These are the activations of a small neural network, seen along a few directions. Each row is one input.
Each table varies a few parts of the input and shows all the possible inputs, shuffled.
A made-up example of a description, with smaller parts first: one of 4 places along a line, together with either a single point or one of 11 places around a ring or (one of 3 separate values, together with one of 5 places around a ring).
Shared parts are said once, and a part with two or three values counts as separate values.

Other details of the inputs vary at random and push rows far along three fixed directions, the same in every table; ignore that.

A family of inputs:
x1: [ 3.87 -0.69  1.30  0.38  1.49  0.01 -4.68  4.72  8.61  1.85  1.60]
x2: [ 2.09 -3.12  1.45  0.07  2.10  0.65 -3.69 -4.22 -2.81 -4.35 -0.78]
x3: [ 5.16 -0.74  1.95  1.41 -1.35 -4.18 -3.44 -2.06  2.52  0.77 -2.04]
x4: [-5.78 -0.62 -1.23  0.63 -0.65  2.74  7.14 -1.23 -6.06 -0.30  2.02]
x5: [-2.47  2.98  0.20  2.94 -3.49 -4.10  6.11  0.49  1.37  5.34 -0.11]
x6: [-2.88 -1.18 -4.16 -5.69  3.26  7.16 -2.34  5.74  0.55 -2.28 -0.11]
x7: [ 3.62 -1.33  3.41  0.99  2.73  1.91 -2.60  1.58  2.08 -2.88  1.18]
x8: [ 5.92 -1.61  4.60  3.93  0.09 -5.85 -4.55 -8.59 -2.10 -2.84 -1.14]
x9: [-2.16  1.15 -0.27  1.44 -1.54 -3.87  1.68  0.98  3.21  3.51  0.00]
x10: [-0.21 -1.77 -0.33 -0.55 -0.11  0.82 -0.69 -0.76 -0.60 -0.73  0.09]
x11: [-3.31  0.12 -1.80 -1.12 -0.42  2.23  2.80  2.34 -2.63  0.65  1.11]
x12: [ 1.88 -1.03 -0.34 -0.83 -0.01  0.18 -2.04 -0.27 -0.73 -0.60  0.07]
x13: [-3.01  2.28  1.01  3.72 -3.07 -6.28  5.79  1.41  0.92  5.94 -0.65]
x14: [ 1.50 -2.83  1.54  1.14  0.19 -0.54 -0.98 -4.75 -3.20 -2.52 -0.01]
x15: [ 0.77  0.94 -3.92 -6.02  2.70  5.50 -4.51  5.37  2.98 -1.65  0.09]
x16: [-4.96  1.09 -1.13  0.48 -0.63  2.72  5.88 -0.47 -5.21 -0.11  1.72]
x17: [-1.49 -0.27 -3.52 -5.15  2.86  5.92 -2.99  5.68  0.11 -1.81 -0.13]
x18: [ 3.43  0.92 -1.53 -2.39 -1.19 -1.37 -4.34  5.05  7.52  3.24 -2.01]
x19: [ 1.20  0.87  0.14 -1.16  0.90  0.58 -1.02 -0.30  0.34 -1.22 -1.07]
x20: [ 0.55  0.32  3.58  3.24 -0.45 -2.83  1.98 -5.97 -3.82 -1.57 -0.85]
x21: [-4.51  1.06 -0.99 -0.53  0.07  3.72  5.67  0.25 -4.40 -0.80  0.32]
x22: [ 0.10  1.84  1.25  3.34 -4.01 -5.29  3.45 -0.44  2.09  4.81 -0.57]
x23: [-0.58  2.26 -0.14  2.07 -3.62 -4.20  3.90  1.67  2.79  5.32 -0.32]
x24: [ 2.37 -1.07  2.20  0.35  1.81  0.04 -2.74 -4.06 -2.70 -4.17 -1.91]
x25: [-3.50 -2.17 -0.85 -0.92  1.21  5.50  3.18 -2.64 -7.06 -4.14  1.40]
x26: [ 1.00 -1.55  1.97  2.11 -0.27 -0.45 -0.14 -6.26 -3.04 -2.54  0.10]
x27: [-0.21  2.34 -1.45 -0.58 -1.12 -3.00 -1.14  4.03  5.21  3.93 -0.30]
x28: [-2.39  0.53 -2.29 -1.72 -0.44  3.33  1.93  2.32 -1.90  0.11  1.27]
x29: [ 0.52  0.61 -3.21 -3.26 -0.17  2.84 -1.59  4.20  2.21  0.99  0.55]
x30: [-2.14  2.86  0.44  2.29 -2.56 -4.38  3.50  0.33  1.27  4.37  0.91]
x31: [ 6.20 -1.23  4.29  2.74  0.58 -4.82 -4.84 -6.88 -0.39 -2.90 -2.67]
x32: [-6.84  0.14 -0.65  1.18  0.35  0.81  6.80 -0.98 -5.27 -0.19  1.37]
x33: [-4.37  0.11 -0.65  0.38  0.47  1.01  4.20  0.62 -5.24 -0.06  1.03]
x34: [ 2.04  0.80 -1.06 -1.48 -0.18 -1.64 -3.43  1.58  5.97  1.84 -0.44]
x35: [ 2.23  1.89 -0.45  0.96 -2.48 -3.61 -1.13  0.73  4.65  3.89 -0.02]
x36: [-1.22  1.72 -1.93 -1.47 -0.84 -0.89 -0.30  3.47  5.47  3.27  0.16]
x37: [ 2.67 -1.85  2.39  0.49  1.64  0.08 -3.11 -3.57 -3.02 -3.82 -2.05]
x38: [ 1.18 -1.40 -3.21 -5.15  2.83  6.82 -4.33  1.61  1.11 -3.71 -0.17]
x39: [ 3.71 -2.37  3.39  1.72  3.29  2.77 -3.37 -0.71 -0.79 -4.64  2.34]
Description of these inputs: one of 3 separate values, together with either a single point or (one of 2 separate values, together with one of 6 places around a ring).
Q: The inputs of x29 and x23 match in every part but the choice among 3 separate values. If x15 is changed in the same way as x29 into x23, which row does it become?
A: x19
Q: Change only the choice among 3 separate values in x13. List by row number the other rows that result.
A: x2, x33
Q: Change only the choice among 2 separate values in x31. List by row number the other rows that result.
A: x24

A family of inputs:
x40: [ 4.62 -0.46  1.08 -2.27  3.12  3.76 -4.17 -2.64 -1.60 -6.07 -1.28]
x41: [-2.33  0.74  1.94  2.63 -0.47 -3.21  2.97 -1.02 -4.24  0.32 -0.76]
x42: [-2.59 -0.49 -0.94 -0.20  1.18  2.63  1.71  6.69  1.50  1.46  3.19]
x43: [ 0.03  2.14 -1.20 -0.89 -1.06 -0.71  1.81  5.46  2.24  3.19 -0.55]
x44: [ 4.10  1.52 -0.20  0.83 -3.31 -4.18 -2.91  2.89  6.39  5.60 -0.53]
x45: [ 2.40  2.33 -1.43 -0.52 -1.64 -0.60 -1.91  1.99  5.76  2.95 -0.06]
x46: [-2.46  0.08  0.91  0.29  0.71  2.59  5.19 -0.93 -5.00 -1.98 -0.48]
x47: [-1.19  1.65  1.80  2.10 -1.39 -5.02  1.16  0.47  2.50  3.07 -1.98]
x48: [-2.10 -0.94 -0.13  1.99 -3.02 -1.75  3.45 -3.73 -2.26  0.95  0.64]
x49: [-2.29 -0.65 -0.03  1.85 -1.01 -3.12  2.65 -2.23 -4.29  0.97 -0.21]
x50: [ 5.05 -1.46  0.41 -0.59 -0.58 -0.81 -5.69 -5.82  0.82 -2.70 -0.30]
x51: [ 1.89 -2.04  1.06  0.93  0.25 -2.93 -2.45 -4.94 -0.56 -1.13 -2.04]
x52: [ 0.85 -1.60 -1.71 -2.38 -0.95  1.61 -2.21 -0.40 -1.37 -0.59  0.58]
x53: [-0.53  0.00 -1.96 -2.30  1.76  0.98 -2.02 -1.16 -0.05 -1.40 -0.79]
x54: [-2.02 -1.71  3.67  4.79  0.12 -1.55  4.19 -1.84 -1.28  0.42  2.66]
x55: [ 1.27 -0.60 -0.70 -0.90  0.03  3.02 -1.09 -0.06  0.19 -1.19 -0.58]
x56: [-4.79  0.20 -2.30 -2.78  3.72  7.50  2.48  6.34  0.49 -1.38  3.90]
x57: [ 0.10  1.28 -0.25 -2.58  2.54  1.79 -3.15  0.93  0.77 -2.49 -1.40]
Q: Describe the family of inputs behind these rows.
A: one of 3 separate values, together with either a single point or one of 5 places around a ring
Q: The inputs of x55 and x44 match in every part but the choice among 3 separate values. If x54 is changed in the same way as x55 into x44, which row does it become?
A: x42
Q: Which other rows agree with x56 in the choice among 3 separate values? List them by row number.
A: x40, x45, x50, x53, x57
Q: Change only the choice among 3 separate values in x53. List by row number the other rows that result.
A: x49, x51
